A small network was shown many inputs. Here are its activations along a few directions, one row for each input.
In each table, some parts of the input vary, and every possible input appears once, in random order.
A made-up example of a description, with smaller parts first: one of 6 places along a line, together with either a single point or one of 11 places around a ring or (one of 3 separate values, together with one of 5 places around a ring).
Shared parts are said once, and a part with two or three values counts as separate values.
In the rows, 128 means zero.

Table:
x1: [ 76 139 157 160 176 127 109 100 175 147  97  42 135  82 141  71  90 100
 164]
x2: [133 108 116  77 107 199 153 158 151 149 179 125 145 164  70 167 116 177
  79]
x3: [100 150 151  64 173 149  85 135 143 135 130 105  94 134  75 174  31 150
  52]
x4: [ 78 134 172 114 170 114  88 140 131 150  99  70  63  59 148 159 121 105
 121]
x5: [ 64 147 152  62 161 178 119 129 173 125 112 113  89 116  60 157  56 209
  75]
x6: [ 91 141 139 105 138 119 126 139 124 120  93 152  72 127  57 153  43 182
  41]
x7: [148 212 147 154 116 109 174 127 147 124  46 162 126 115  91 124  79 155
  34]
x8: [169  69  95 127 109  89  97 131  95 103 187 170 116 177 132 151 200 119
 154]
x9: [202 148  79 123  93 152 141 101 136 114 151 178 186 150  72 102 110 141
  89]
x10: [112 120 125 164 109 126 112 134 112 143 102  73 182 100 204 130 153  88
 244]
x11: [185 102 104 110  64 128 108 103 126 162 183 147 209 185 170 104 146  92
 206]
x12: [160  92  79 114 109 135 130 109 160 110 205 107 198 150 143 114 177 120
 200]
x13: [193 123 102 111 138 155 176 156  90 121 154 203 101 179  68 146 135 183
  53]
x14: [112 142 187 189 149 106 141 117 167 137  38 108 104  59 168 102 118  99
 133]
x15: [ 85 150 166 154 183  64 122 136 118 114  51 162  23  72 131 145 149 124
  94]
x16: [ 92 165 185 146 127 138 127 145 162 166  65  64 141  51 194  94  87 100
 161]
x17: [ 94  68 132 157 183  43 125 147  71 111 145 135  75 151 150 106 213 102
 164]
x18: [168 115 101 106 115 164 125 120 111 123 170 201 135 173  71 157 108 151
  53]
x19: [202 164 105  90  65 166 135 114 151 119 140 127 220 122 103 144  88 133
 116]
x20: [123 154 166 193 162  67 191 129 139 123  26 112  77  84 157  83 133 121
 120]
x21: [104 173 158  99 106 173 158 119 196 142  96  71 164 104 101 100  30 177
  91]
x22: [108  81 134 140 154  96 122 156  85 135 129 140  73 120 155 159 200 105
 202]
x23: [117 148 156 122 166 133 117 112 103 109  77 185  52 140  57 150  65 177
  27]
x24: [124  85 157 166 147 120  88 142  98 165 153  93  96 117 153 200 192  90
 203]
x25: [150  98 105 113  99 167  99 152 118 120 205 130 128 171 147 200 172 116
 179]
x26: [ 25 134 167 116 188 137  96 154 151 156  88  72  92 126 138 159 105 105
 130]
x27: [125 125 121 179 126  77 131 112 122 106 139 115 135  91 196  65 188  77
 215]
x28: [161  68  88 134 131 118 112 123  65  86 190 203  98 173 137 142 195 129
 124]
x29: [171 168 102 114  58 189 128 125 171 141 157 113 214 163 112 106  76 136
 108]
x30: [ 60 133 151 163 201 131 120 136 127 107  81 116  63  83 134 161 122  97
  94]
x31: [107 193 143 113 100 165 139 106 142 166  60  87 196 117  97 128  24 159
  81]
x32: [201 127  88 154  75  55 149 116 106  92 168 198 155 170 152  96 200  98
 158]
x33: [113  97 107 188 155  82 136 102  87 116 110 145 124 129 188  73 209  87
 161]
x34: [ 61  58 141 122 156 136 126 165 119 148 152  74 101 114 170 130 201 138
 205]
x35: [141  91  98  86 116 167  94 148 101 126 229 148 143 154 173 174 175 108
 155]
x36: [188 103  87 135  69 112 146 117 124  95 172 166 163 152 163  81 182 110
 184]
x37: [196 163  74 134  92 107 156  89  95 137 141 189 174 195  77  70 122 144
  54]
x38: [111 195 125 111 120 135 163 110 157 114  80 118 151 115  93  98  41 145
  56]
x39: [ 86  90 130 149 118  98 135 114 146 146 149  57 171 111 195  49 154 111
 240]
x40: [182 146 127  62  94 193 121 147 125 118 171 144 136 123  77 199 113 159
  99]
The inputs of x38 and x6 match in every part but one. If x1 is changed in the same way as x38 into x6, which row does it become? -> x26
Describe the family of inputs behind these rows. -> one of 2 separate values, together with one of 4 places along a line, together with one of 5 places around a ring
Which other rows does x2 become when the place on the line of 4 takes its other values? List them by row number. -> x13, x18, x40
Which other rows does x22 become when the place on the line of 4 takes its other values? List them by row number. -> x17, x24, x34
Which other rows does x15 become when the choice among 2 separate values takes its other values? List them by row number. -> x20
Which other rows does x38 become when the place on the ring of 5 takes its other values? List them by row number. -> x9, x14, x27, x36
Which other rows does x32 become when the choice among 2 separate values takes its other values? List them by row number. -> x28
